These are the activations of a small neural network, seen along a few directions. Each row is one input.
In each table, some parts of the input vary, and every possible input appears once, in random order.
A made-up example of a description, with smaller parts first: ring(8) and (point or (values(2) and line(4)) or line(9)).
Shared parts are said once, and a part with two or three values counts as separate values.
In the rows, 128 means zero.

Other details of the inputs shift rows strongly along two fixed directions, in all tables alike. That doesn't count.

A family of inputs:
r1: [138 202 117 130  92  97  26 159 140 115  92 126 118]
r2: [ 51 163 172 106 153 145 149 115 133 124 134 126 105]
r3: [ 65 155 166  66 153 129 149 116 124 116 109 112 122]
r4: [ 77 146 160  72 161 113 140 112 106  96 100 121 112]
r5: [134  25 128 164 177 124 187 128 112 140 125 184 122]
r6: [221  82  80 200 119 118 104 179 140 150  89 190 173]
r7: [129 227 129 175  88 143  53 157 162 129  98 151 129]
r8: [159  17 118 114 145 117 195 112 112 146 170 121 106]
r9: [ 64 162 170 122 171 159 164  94 121 101 111 128 120]
r10: [151  23 111 124 147 113 178  95  97 139 177 125 115]
r11: [212 103  72 195  85 142 104 157 158 176 162 148 157]
r12: [128 210 119 147  80 119  36 150 146 123 114 115 129]
r13: [128 210 116 157  85 104  30 145 136 108 108 118 125]
r14: [165  27 105 116 153 116 192  96  93 135 160 124 139]
r15: [218  89  63 186  76 125  88 143 130 155 165 125 144]
r16: [144  24 118 123 141 136 200 101 108 159 196 119 123]
r17: [222 103  74 162  73 138 124 171 175 163 131 131 163]
r18: [219  87  67 177  82 111  80 143 123 145 161 131 144]
r19: [139 228 127 164  99 146  70 156 160 124  81 149 148]
r20: [ 78 145 166  70 162 114 149 118 118 100  97 113 109]
r21: [ 63 144 170  77 151 117 140 123 126 118 121 110  92]
r22: [ 52 154 173 133 163 156 154  91 123 107 130 128  97]
r23: [141 215 111 144  92 110  43 148 132 103  89 119 145]
r24: [ 64 154 166  77 157 134 155 108 114 110 120 111 123]
r25: [221 112  76 182  94 146 116 158 155 168 143 148 175]
r26: [143 212 110 134  93 109  36 151 128  99  91 126 146]
r27: [ 58 154 181  94 137 139 153 125 151 117 123 115  96]
r28: [ 68 146 164  86 155 138 161 103 106 102 125 108 118]
r29: [ 71 155 165  66 155 119 150 125 124 111  98 112 114]
r30: [153  45 117 126 154 155 223 110 122 159 171 136 148]
r31: [ 57 146 171  78 146 126 138 114 126 122 132 112  99]
r32: [160  28 111 128 153 139 210  90  94 136 172 115 139]
Each input here is: values(2) and (point or line(5) or ring(10)).
The inputs of r15 and r32 match in every part but the values(2) part. If r7 is changed in the same way as r15 into r32, which row does it become?
Answer: r19
Change only the values(2) part in r6. List by row number the other rows that result.
Answer: r5
Change only the line(5) part in r30. List by row number the other rows that result.
Answer: r9, r17, r19, r25

A family of inputs:
r33: [109 218 128 133  97 143  69 150 163 138 117 118 144]
r34: [132 198 119 110 102 102  57 143 131  98  86 117 137]
r35: [121 195 135 148 120 129  69 167 156 115  61 160 130]
r36: [112 211 140 166 106 142  80 157 172 124  96 141 125]
r37: [ 63 105 173  57 154  83 131 117 112 113 135 102  74]
r38: [ 65 146 162  96 148 130 148  84  97  95 139 106 101]
r39: [ 59 143 171 107 185 123 145 115 106 108  88 149 115]
r40: [183 104  90 128 107 131 132 153 151 163 137 129 167]
r41: [184 102  87 168 110 123 114 117 114 132 157 128 142]
r42: [ 63 136 162  92 179 117 148 110  94  93 102 133 116]
r43: [136  34 130  87 155 129 216  98  96 124 158  98 129]
r44: [185 103  90 152  90 136 117 123 126 140 157 101 144]
r45: [170  72  93 143  88  98  90 132 129 155 179 113 103]
r46: [ 56 157 177 139 161 154 146 113 133 105 111 150 101]
r47: [131 197 117 121 114 101  55 144 125  97  79 125 139]
r48: [189 117  91 145  98 145 127 127 141 158 163 109 144]
r49: [176 103  99 198 117 136 113 136 125 152 145 161 146]
r50: [176  99  89 180 115 130 114 132 111 138 157 145 144]
r51: [ 62 156 179 100 163 133 165 134 138 110  83 139 107]
r52: [200 113  90 117 103 128 127 144 137 154 136 115 152]
r53: [125  49 145 102 158 142 228 116 127 150 150 140 132]
r54: [118  56 148 128 148 163 225 104 131 155 180 136 123]
The inputs of r51 and r36 match in every part but one. If r52 is changed in the same way as r51 into r36, which row does it become?
Answer: r48
What do these inputs look like to the network?
Answer: values(2) and (point or ring(10))
Change only the values(2) part in r33. List by row number the other rows that result.
Answer: r40
